Each row below holds a small network's activations on one record, seen along a few directions.
Each row is followed by the record's values for the fields Bako, Momi, Sogi, Mepur.
Not every record has every field; a missing one is left out.
Other fields move the rows too, some of them a lot.
In the rows, 500 means zero.
Strong random noise was added to every row along 5 fixed directions; ignore it. To show where, here is one row again and again, with new noise each time:
[532 456 410 567 516 511 480 548 408 426 461 509 548 523 388 395 456 386
 435 680 461 726 501 400 365 482 662 415 642]
[468 529 392 419 319 518 578 378 594 406 539 500 693 446 536 485 561 509
 375 625 576 509 512 465 461 521 566 523 450]
[444 402 367 478 440 533 584 512 462 383 425 474 635 381 495 473 540 448
 389 625 459 503 582 469 385 540 660 460 556]
[545 580 482 522 503 497 606 455 606 515 556 461 528 429 590 518 485 463
 466 494 540 537 421 505 456 476 468 506 467]
[474 576 618 546 453 422 538 411 526 455 710 625 659 402 559 512 641 464
 480 522 502 679 433 547 343 493 599 571 499]
[341 404 401 586 644 580 734 594 484 597 422 343 320 281 601 332 376 479
 532 301 570 454 629 486 445 624 466 279 590]
[667 613 452 583 608 515 563 523 598 569 490 401 399 536 532 495 349 402
 492 527 527 618 344 445 485 412 414 455 518]

[438 449 286 396 439 576 775 499 581 365 302 355 540 427 527 476 376 395
 414 584 535 339 570 435 538 548 546 436 438]  Bako=m3, Momi=w2, Mepur=z7
[441 581 720 590 527 431 334 523 357 524 653 710 441 660 309 357 482 436
 684 467 540 797 452 484 475 483 532 487 544]  Bako=m3, Momi=w2, Mepur=z2
[595 500 288 491 382 578 487 473 533 506 391 357 418 685 366 352 375 456
 499 596 650 554 608 306 642 531 448 390 548]  Bako=m5, Momi=w2, Mepur=z9
[658 486 138 327 229 603 415 422 571 345 276 354 653 737 372 501 419 476
 279 857 599 383 557 325 674 443 536 545 420]  Bako=m5, Momi=w2, Mepur=z9
[508 574 489 464 221 480 321 298 518 554 721 533 636 705 368 331 550 599
 481 587 723 689 608 345 592 565 487 501 530]  Bako=m5, Momi=w1, Sogi=h1, Mepur=z9
[519 477 349 368 307 518 414 406 491 344 444 578 775 582 412 470 604 545
 271 860 498 630 490 414 445 440 704 521 541]  Bako=m6, Momi=w2, Mepur=z8
[561 656 620 417 311 410 368 290 592 512 708 603 672 636 471 559 605 567
 523 535 643 512 431 510 600 463 421 665 366]  Bako=m3, Momi=w2, Mepur=z9
[572 495 631 522 494 423 255 537 401 494 568 654 500 658 335 536 550 460
 593 590 417 658 439 512 457 451 565 577 547]  Bako=m3, Momi=w2, Mepur=z6
[253 437 311 488 477 623 703 552 501 529 318 354 300 450 480 199 286 477
 543 403 676 439 662 369 580 686 485 243 532]  Bako=m2, Momi=w2, Mepur=z1
[645 469 439 520 690 473 551 518 515 439 392 522 598 427 646 639 554 499
 277 649 348 629 359 526 359 335 604 515 589]  Bako=m7, Momi=w2, Mepur=z8
[459 544 739 654 581 433 420 552 396 677 687 561 239 584 399 363 420 446
 793 257 583 634 477 495 514 579 378 453 566]  Bako=m3, Momi=w1, Sogi=h1, Mepur=z6
[594 663 609 544 710 501 490 483 602 679 543 559 334 541 634 528 429 619
 459 406 518 649 233 578 512 345 302 448 506]  Bako=m7, Momi=w2, Mepur=z8
[475 411 250 391 580 656 553 637 499 445 126 354 358 498 472 458 311 491
 382 597 449 343 535 430 596 466 473 341 550]  Bako=m7, Momi=w2, Mepur=z1
[548 203 349 654 740 543 376 784 173 624 263 325 270 507 283 367 378 414
 573 493 381 530 761 375 460 574 612 272 827]  Bako=m5, Momi=w2, Mepur=z9
[641 676 704 615 365 364 383 377 528 482 837 587 613 637 418 548 635 367
 618 552 545 748 396 440 468 492 531 680 478]  Bako=m5, Momi=w1, Sogi=h1, Mepur=z9
[629 537 718 546 688 377 426 623 435 336 504 696 601 435 559 774 632 354
 507 627 154 651 245 657 280 314 652 684 509]  Bako=m7, Momi=w2, Mepur=z1
[440 515 524 431 441 537 432 440 518 526 514 550 498 539 490 478 479 622
 489 499 572 442 510 553 569 502 438 495 438]  Bako=m3, Momi=w2, Mepur=z8
[721 377 398 474 501 480 308 614 359 313 317 505 726 562 367 694 600 379
 363 860 275 478 519 491 420 378 746 632 591]  Bako=m1, Momi=w2, Mepur=z9
[411 473 506 422 344 533 409 377 516 553 561 505 563 497 516 452 592 661
 488 430 591 413 629 490 606 580 448 503 479]  Bako=m7, Momi=w1, Sogi=h1, Mepur=z9
[533 549 528 534 567 546 444 481 579 786 562 397 255 540 567 386 425 654
 606 260 702 463 515 479 685 549 241 398 528]  Bako=m7, Momi=w2, Mepur=z9
[419 426 496 505 482 482 477 497 400 519 518 561 505 463 474 414 555 573
 468 503 471 570 577 498 403 528 593 426 592]  Bako=m4, Momi=w1, Sogi=h2, Mepur=z8
[336 598 731 560 477 441 450 464 405 451 710 718 491 573 409 330 506 457
 655 455 527 709 430 517 401 528 550 520 506]  Bako=m3, Momi=w1, Sogi=h1, Mepur=z3
[185 410 679 488 386 434 555 407 403 467 730 686 645 326 505 362 739 584
 613 300 589 498 743 574 430 682 623 497 485]  Bako=m3, Momi=w2, Mepur=z6
[367 387 384 527 530 596 588 545 463 676 400 281 300 430 551 355 387 587
 583 247 651 253 760 435 667 674 338 331 521]  Bako=m5, Momi=w1, Sogi=h2, Mepur=z9
[486 534 621 602 753 479 767 659 566 488 412 402 317 288 718 668 419 331
 617 268 305 327 382 637 410 492 458 545 391]  Bako=m2, Momi=w1, Sogi=h1, Mepur=z1
[484 483 359 424 494 549 593 522 517 437 356 490 534 538 446 434 392 463
 433 611 495 545 505 411 494 468 514 408 530]  Bako=m3, Momi=w2, Mepur=z7
[404 419 527 392 326 467 510 455 452 334 542 573 789 371 519 634 722 550
 414 612 379 358 601 602 385 537 689 630 426]  Bako=m6, Momi=w1, Sogi=h1, Mepur=z8
[507 411 280 347 416 562 595 490 614 416 313 415 606 400 587 631 553 571
 342 564 432 173 506 533 552 448 486 537 381]  Bako=m4, Momi=w1, Sogi=h2, Mepur=z8
[482 430 498 474 473 498 549 466 546 489 487 485 606 324 646 603 636 537
 444 402 460 322 531 595 480 525 493 575 438]  Bako=m7, Momi=w1, Sogi=h2, Mepur=z9
[353 449 478 527 384 485 638 403 546 558 646 382 545 289 588 442 600 504
 576 266 647 364 720 493 542 703 467 484 495]  Bako=m5, Momi=w1, Sogi=h2, Mepur=z9
[586 411 456 534 625 471 551 578 444 520 453 412 539 384 547 643 559 460
 467 514 374 420 542 550 422 474 587 530 570]  Bako=m4, Momi=w2, Mepur=z8
[305 425 626 490 537 479 589 486 460 512 586 598 570 233 685 561 686 625
 444 343 409 391 553 670 381 573 546 527 502]  Bako=m7, Momi=w1, Sogi=h1, Mepur=z8
[671 497 405 428 422 479 374 500 470 411 446 507 683 609 391 638 563 471
 387 777 424 514 474 486 487 396 615 592 488]  Bako=m6, Momi=w2, Mepur=z8
[227 460 553 575 616 535 562 552 398 508 505 627 340 492 464 173 384 514
 507 419 576 853 525 457 390 590 572 228 655]  Bako=m7, Momi=w2, Mepur=z1
[700 491 446 626 668 521 497 652 451 575 373 306 298 539 473 562 360 371
 585 442 434 395 498 478 560 474 433 508 534]  Bako=m5, Momi=w2, Mepur=z9
[550 458 290 497 357 558 493 474 530 520 445 352 456 660 370 383 374 454
 491 594 668 480 610 315 620 576 452 414 500]  Bako=m5, Momi=w1, Sogi=h2, Mepur=z9
[444 466 539 576 571 467 526 507 446 558 579 556 503 372 552 461 569 544
 483 427 477 606 494 520 421 519 525 462 586]  Bako=m7, Momi=w1, Sogi=h2, Mepur=z8
[684 489 394 556 735 543 618 580 608 795 403 213 196 468 649 532 317 505
 549 265 609 335 498 475 687 456 199 388 517]  Bako=m5, Momi=w2, Mepur=z9
[574 657 629 506 540 500 390 542 547 533 493 606 344 685 426 497 343 473
 586 527 462 615 246 513 539 408 368 490 434]  Bako=m7, Momi=w1, Sogi=h1, Mepur=z1
[661 551 501 479 429 463 445 470 559 343 498 494 655 537 505 695 558 389
 468 627 392 403 376 524 496 420 540 704 371]  Bako=m1, Momi=w1, Sogi=h1, Mepur=z9
[394 394 460 565 534 524 485 529 392 641 487 443 395 452 458 357 483 549
 528 351 617 542 714 443 536 626 480 358 625]  Bako=m5, Momi=w2, Mepur=z9

Which values does each new row have?
[200 557 633 490 364 454 460 325 515 719 845 657 446 493 514 170 586 776
 590 279 835 695 600 474 569 655 406 344 537]  Bako=m4, Momi=w2, Mepur=z8
[688 758 569 572 607 441 525 408 691 627 688 487 452 625 600 524 443 456
 464 514 612 793 250 484 512 322 362 535 472]  Bako=m6, Momi=w2, Mepur=z8
[469 449 312 392 398 578 363 438 449 430 408 579 599 655 378 354 473 626
 280 779 564 681 511 366 504 452 627 377 631]  Bako=m7, Momi=w2, Mepur=z8
[394 452 627 518 409 439 261 456 332 465 673 714 639 541 357 381 701 585
 506 595 495 788 563 468 419 522 675 526 650]  Bako=m7, Momi=w2, Mepur=z9
[416 394 387 325 355 562 486 532 476 229 259 585 691 502 448 588 538 480
 324 755 315 381 450 532 440 471 658 548 432]  Bako=m7, Momi=w1, Sogi=h1, Mepur=z1
[597 560 444 500 576 526 588 499 599 492 444 425 502 475 587 582 443 508
 418 543 453 496 390 504 466 416 463 487 470]  Bako=m6, Momi=w1, Sogi=h1, Mepur=z8
[199 382 527 464 547 516 661 550 400 367 431 591 514 251 616 433 597 515
 499 413 426 462 630 605 351 601 634 388 552]  Bako=m7, Momi=w2, Mepur=z1
[424 438 713 642 812 452 569 671 372 618 564 535 354 254 624 562 580 518
 607 250 340 516 500 697 326 516 527 453 589]  Bako=m6, Momi=w2, Mepur=z8
[438 443 365 424 424 552 443 488 436 496 446 506 549 551 415 392 511 596
 398 632 583 566 604 450 510 522 576 387 555]  Bako=m6, Momi=w2, Mepur=z8
[377 412 589 464 400 480 535 458 503 458 587 529 611 338 570 554 684 585
 524 376 481 296 659 597 485 605 566 552 418]  Bako=m1, Momi=w1, Sogi=h1, Mepur=z9
[594 437 423 484 588 519 393 579 432 561 415 462 443 537 450 538 489 540
 469 574 430 500 499 492 494 448 523 445 606]  Bako=m4, Momi=w2, Mepur=z8
[385 330 380 448 440 561 684 557 506 547 355 316 441 291 608 497 495 549
 523 324 529 123 743 542 545 662 457 444 457]  Bako=m5, Momi=w1, Sogi=h2, Mepur=z9
[835 568 491 504 636 448 382 507 545 435 420 549 610 630 490 731 562 460
 318 766 314 622 235 499 431 208 530 641 558]  Bako=m7, Momi=w2, Mepur=z8
[549 565 533 415 317 460 411 369 563 457 639 510 691 529 497 595 634 561
 486 549 574 409 521 538 572 514 509 650 387]  Bako=m1, Momi=w2, Mepur=z9
[681 682 633 533 446 379 344 400 524 420 702 699 689 639 427 599 603 462
 463 700 433 758 251 541 388 346 579 658 440]  Bako=m6, Momi=w1, Sogi=h2, Mepur=z8
[392 506 513 477 636 610 636 609 567 578 344 387 245 378 632 489 352 560
 561 267 483 251 440 602 588 537 295 395 422]  Bako=m7, Momi=w1, Sogi=h1, Mepur=z1
[600 432 504 554 585 465 376 628 334 449 443 575 574 525 388 568 557 452
 445 692 326 667 456 520 390 391 667 532 607]  Bako=m6, Momi=w2, Mepur=z8
[352 491 738 559 553 361 578 404 481 504 831 695 639 308 661 491 761 567
 527 333 493 668 504 605 285 538 606 539 554]  Bako=m4, Momi=w1, Sogi=h1, Mepur=z8
[318 523 655 426 296 403 374 356 438 294 701 844 821 504 454 411 744 540
 391 718 502 820 467 498 331 499 756 590 534]  Bako=m7, Momi=w2, Mepur=z1
[306 410 484 492 565 558 534 545 407 573 473 516 428 397 519 351 502 650
 478 405 543 511 617 548 458 582 514 329 571]  Bako=m6, Momi=w2, Mepur=z8
